Look-ups in named tables: a row name and a column name give one cell, copied from the table.

nudomiv:
         bav  lag  kedul  nit  parina
bab      214  189     29  172     115
nes      158  135    171  158     161
sebisi   157  184    158  134     165
golufa   162  147    163  166     155
suv      153  167    173  158     156
paliked  157  175    156  163     153
bifif    159  174    175  170     156

parina of golufa = 155
bav of nes = 158
lag of nes = 135
bav of bab = 214
parina of sebisi = 165
nit of sebisi = 134
nit of bifif = 170
lag of suv = 167
nit of golufa = 166
kedul of paliked = 156
parina of suv = 156
nit of bab = 172
parina of bifif = 156
kedul of golufa = 163

ris.tsv
	lunogu	zovif	ripog	fesen	depi	fubovu	meke	lurege	pelat	mol
vovesop	0.23	-0.11	0.13	0.02	-0.06	-0.08	0.10	-0.11	-0.10	-0.05
lonapu	-0.27	-0.24	-0.08	-0.02	0.33	0.06	0.07	-0.14	0.00	-0.46
duka	0.23	-0.66	0.62	0.14	0.02	-0.81	-0.03	-0.71	-0.47	0.13
nubi	-0.06	-0.05	0.06	-0.10	-0.02	-0.18	-0.01	-0.17	-0.10	-0.27
silib	-0.07	-0.09	0.13	-0.15	-0.03	-0.19	-0.02	-0.13	-0.02	-0.32
rik	0.17	0.03	-0.11	-0.10	-0.08	0.08	0.03	0.07	0.23	-0.08
bobefi	0.12	-0.14	0.15	-0.03	-0.02	-0.10	0.07	-0.02	-0.11	-0.07
somive	0.33	0.03	-0.20	-0.21	-0.28	-0.37	-0.30	0.04	-0.23	-0.27
zukes	0.07	0.02	-0.14	0.00	-0.09	0.25	0.14	0.14	0.22	-0.15
zib	-0.11	0.03	-0.03	-0.12	-0.05	-0.20	0.00	0.02	0.06	-0.05
senasu	0.07	-0.14	0.13	-0.03	-0.04	-0.09	0.00	-0.04	0.01	-0.11
vab	-0.15	0.06	0.18	-0.12	-0.05	-0.18	0.03	-0.07	-0.13	0.07

fesen of vab: -0.12
pelat of rik: 0.23
fubovu of rik: 0.08
ripog of silib: 0.13
zovif of lonapu: -0.24
pelat of vab: -0.13
fesen of bobefi: -0.03

mivoru.csv
,leso,nevog
rop,62,131
rimeluk,105,75
zedom,108,184
karep,48,93
fonek,115,184
vak,121,195
rekebas,131,48
zon,166,159
geb,103,168
ninov,54,104
bemepa,46,155
darefas,89,166

leso of karep is 48
nevog of rimeluk is 75
leso of rimeluk is 105
leso of vak is 121
nevog of karep is 93
leso of rop is 62
leso of darefas is 89
nevog of darefas is 166
leso of geb is 103
leso of bemepa is 46
nevog of vak is 195

ran:
|  | nibe | gugipep | lubi | pife | bafe | rekego |
|---|---|---|---|---|---|---|
| tel | 611 | 352 | 623 | 668 | 519 | 673 |
| pir | 104 | 488 | 595 | 511 | 785 | 509 |
| sopaso | 934 | 419 | 146 | 739 | 553 | 596 |
| zumozat | 514 | 751 | 551 | 537 | 584 | 856 |
| lor | 719 | 840 | 569 | 210 | 548 | 625 |
| lefis | 384 | 99 | 387 | 459 | 568 | 293 |

pife of sopaso = 739
bafe of lefis = 568
lubi of lefis = 387
nibe of zumozat = 514
gugipep of sopaso = 419
bafe of sopaso = 553
rekego of sopaso = 596
rekego of lefis = 293
pife of lefis = 459
rekego of tel = 673
nibe of pir = 104
rekego of pir = 509

sipin =
cols = bidobov, silimev, zinuv, buzem, gud, modulu, nud
feza: [4.3, 8.5, 5.2, 7.4, 2.1, 3.9, 6.9]
did: [5.8, 4.1, 4.9, 5.8, 5.8, 6.0, 6.1]
zogi: [5.1, 5.2, 5.5, 6.6, 4.5, 5.4, 5.9]
reve: [5.4, 6.6, 6.2, 5.2, 5.2, 5.2, 6.2]
vozu: [7.7, 3.9, 3.2, 8.0, 3.8, 7.2, 8.2]
panu: [5.3, 5.6, 4.8, 5.9, 6.0, 5.0, 4.2]
duzifu: [3.0, 6.6, 6.6, 3.9, 6.6, 3.6, 3.7]
rik: [4.1, 5.2, 6.6, 3.7, 7.4, 4.8, 4.3]

did, buzem: 5.8
panu, silimev: 5.6
did, zinuv: 4.9
did, silimev: 4.1
panu, gud: 6.0
duzifu, bidobov: 3.0
Which row has the largest bidobov? vozu

tago
        meras     kob   meluk     rit
pino    -0.26   27.67  -10.38  -19.76
vun     -1.30   -7.95   14.91   10.07
fuvi     2.46  -13.86  -64.99   49.46
mul     72.52  -11.09   65.54    9.89
bamuma  24.51   44.55   -4.10   -3.23
rig     39.53   18.85   30.85   17.52
vip     67.40    5.29   32.49  -21.44
diga    28.76    9.01   53.67   14.21
lal      8.14   56.08   16.39   -9.09
fov     32.74   27.67   -8.42  -28.40

What is the rit of vun in tago?
10.07
What is the meras of rig in tago?
39.53
What is the rit of bamuma in tago?
-3.23
What is the meluk of vun in tago?
14.91
What is the meluk of diga in tago?
53.67
What is the kob of bamuma in tago?
44.55
What is the meras of vun in tago?
-1.30
What is the kob of fuvi in tago?
-13.86
What is the meluk of fuvi in tago?
-64.99
What is the kob of vip in tago?
5.29
What is the meluk of bamuma in tago?
-4.10
What is the meras of fuvi in tago?
2.46
What is the kob of vun in tago?
-7.95
What is the meras of bamuma in tago?
24.51
What is the rit of diga in tago?
14.21

rerogu
|  | regad | votog | ven | zor | fuzelob | gusaze |
|---|---|---|---|---|---|---|
| bodan | 0.328 | 0.759 | 0.849 | 0.451 | 0.300 | 0.590 |
| kuzafum | 0.781 | 0.775 | 0.861 | 0.726 | 0.583 | 0.515 |
| fove | 0.515 | 0.282 | 0.716 | 0.650 | 0.151 | 0.247 |
| pagevit | 0.352 | 0.981 | 0.801 | 0.641 | 0.790 | 0.373 |

ven of pagevit is 0.801
votog of fove is 0.282
zor of kuzafum is 0.726
gusaze of pagevit is 0.373
votog of bodan is 0.759
regad of bodan is 0.328
gusaze of fove is 0.247
fuzelob of fove is 0.151
zor of pagevit is 0.641
gusaze of kuzafum is 0.515
zor of bodan is 0.451
ven of fove is 0.716

ravelos.tsv
	rikozad	bes	zopemip	purud	lefege	neb
velimo	-2806	3348	-5852	8775	8451	-3933
vevud	-2001	-3700	938	-3630	-5040	-416
lim	-916	-569	-1789	-1556	-541	-1916
lep	-2469	1457	-4869	4846	4008	-3077

neb of lim = -1916
purud of lep = 4846
neb of vevud = -416
lefege of vevud = -5040
rikozad of vevud = -2001
bes of lep = 1457
bes of vevud = -3700
zopemip of lep = -4869
rikozad of lim = -916
bes of velimo = 3348
rikozad of velimo = -2806
purud of vevud = -3630
purud of lim = -1556
neb of lep = -3077
purud of velimo = 8775
neb of velimo = -3933
lefege of lim = -541
bes of lim = -569
Which row has the largest rikozad? lim

